Look-ups in named tables: a row name and a column name give one cell, copied from the table.

pag =
         badines  nos  goraza  ber  rupize  bubip  remenep  vobepa  dele
litug        4.0  5.0     5.4  5.8     5.7    4.0      5.5     6.8   6.1
tuzigo       7.0  6.0     3.2  3.8     7.3    5.9      3.1     4.6   5.6
nasosis      5.9  8.0     5.0  3.7     7.7    8.2      2.2     4.0   8.7
tel          5.5  4.3     4.0  4.0     4.2    3.4      6.2     6.6   2.0

nos of nasosis is 8.0
remenep of tuzigo is 3.1
dele of tuzigo is 5.6
ber of litug is 5.8
rupize of litug is 5.7
badines of tel is 5.5
remenep of nasosis is 2.2
goraza of nasosis is 5.0
bubip of nasosis is 8.2
bubip of tel is 3.4
ber of nasosis is 3.7
bubip of litug is 4.0
badines of litug is 4.0
badines of tuzigo is 7.0

mem.tsv
	kasub	bofad	rop	mul	kide
digelat	18.631	32.802	13.121	86.460	19.590
per	40.824	65.982	94.968	37.977	69.311
zuvuno	40.101	97.884	29.722	47.694	52.275
liluveg	33.873	39.942	56.427	37.475	35.986
zon	54.331	2.003	31.896	62.095	45.467
bava	79.100	69.999	89.052	14.621	60.605

mul of digelat is 86.460
rop of per is 94.968
bofad of zon is 2.003
bofad of bava is 69.999
kasub of zon is 54.331
kasub of bava is 79.100
bofad of digelat is 32.802
kide of liluveg is 35.986
kasub of zuvuno is 40.101
rop of digelat is 13.121
kide of per is 69.311
bofad of zuvuno is 97.884
bofad of per is 65.982
kasub of liluveg is 33.873

Table kenuboz
columns: bur, bav, vomobiz, nirire, rugifot
vazine: [-0.068, -0.191, -0.485, 0.002, -0.084]
revatub: [-0.189, 0.444, -0.086, 0.100, 0.157]
miguf: [-0.129, -0.449, -0.459, -0.302, -0.329]
levil: [-0.086, 0.413, -0.210, -0.073, 0.472]
per: [0.181, -0.676, 0.553, -0.046, -0.025]
veva: [-0.104, -0.105, 0.617, -0.003, 0.197]
vem: [0.018, -0.797, 0.396, 0.034, -0.221]
zabi: [-0.038, 0.730, -0.493, 0.017, 0.746]

vomobiz of revatub is -0.086
vomobiz of per is 0.553
nirire of miguf is -0.302
bav of levil is 0.413
nirire of per is -0.046
nirire of zabi is 0.017
nirire of revatub is 0.100
vomobiz of vem is 0.396
bur of per is 0.181
Which row has the largest bur? per

lasesep
cols = sas, lif, gutik, donival, vupuge, rur
sodus: [37, 64, 83, 69, 54, 85]
tezo: [53, 64, 77, 69, 54, 85]
dadiv: [175, 94, 83, 69, 193, 63]
moduvof: [152, 86, 83, 69, 174, 69]
kivodav: [37, 64, 83, 69, 54, 85]

dadiv, gutik: 83
tezo, lif: 64
kivodav, donival: 69
sodus, donival: 69
tezo, rur: 85
moduvof, sas: 152
tezo, gutik: 77
dadiv, vupuge: 193
Which row has the largest sas? dadiv

ropotep.csv
,duz,bika,gep,dopivet,sas,taso,vifid,zaf,tupite
subo,704,765,718,385,685,503,578,455,332
nam,676,292,490,562,570,631,671,736,771
konaba,753,429,499,527,544,596,750,665,783
rer,508,789,488,611,520,322,396,302,221
risis,527,662,435,567,686,307,762,732,662
fifuvi,512,240,442,523,587,789,562,867,827

subo, sas: 685
subo, bika: 765
rer, tupite: 221
rer, duz: 508
rer, zaf: 302
konaba, tupite: 783
konaba, duz: 753
fifuvi, vifid: 562
konaba, taso: 596
rer, gep: 488
rer, vifid: 396
fifuvi, bika: 240
fifuvi, taso: 789
konaba, bika: 429
nam, dopivet: 562
Which row has the largest vifid? risis

zegabog
|  | siz | surod | nagifel | rusanor | gog |
|---|---|---|---|---|---|
| bagune | -4.15 | -9.49 | 0.44 | 4.14 | 3.77 |
| kibop | -5.64 | -9.19 | -0.91 | 3.94 | 2.45 |
| govupug | -3.92 | -8.15 | 3.20 | -0.32 | 2.58 |
| num | -5.97 | -8.17 | -2.34 | 5.18 | 3.07 |
| gud | -4.92 | -9.35 | 1.68 | 3.84 | 3.36 |
| vem | -3.50 | -9.02 | 1.88 | 5.31 | 2.11 |

gud, siz -> -4.92
num, siz -> -5.97
bagune, siz -> -4.15
vem, siz -> -3.50
bagune, rusanor -> 4.14
num, nagifel -> -2.34
kibop, siz -> -5.64
govupug, rusanor -> -0.32
govupug, gog -> 2.58
kibop, gog -> 2.45
govupug, siz -> -3.92

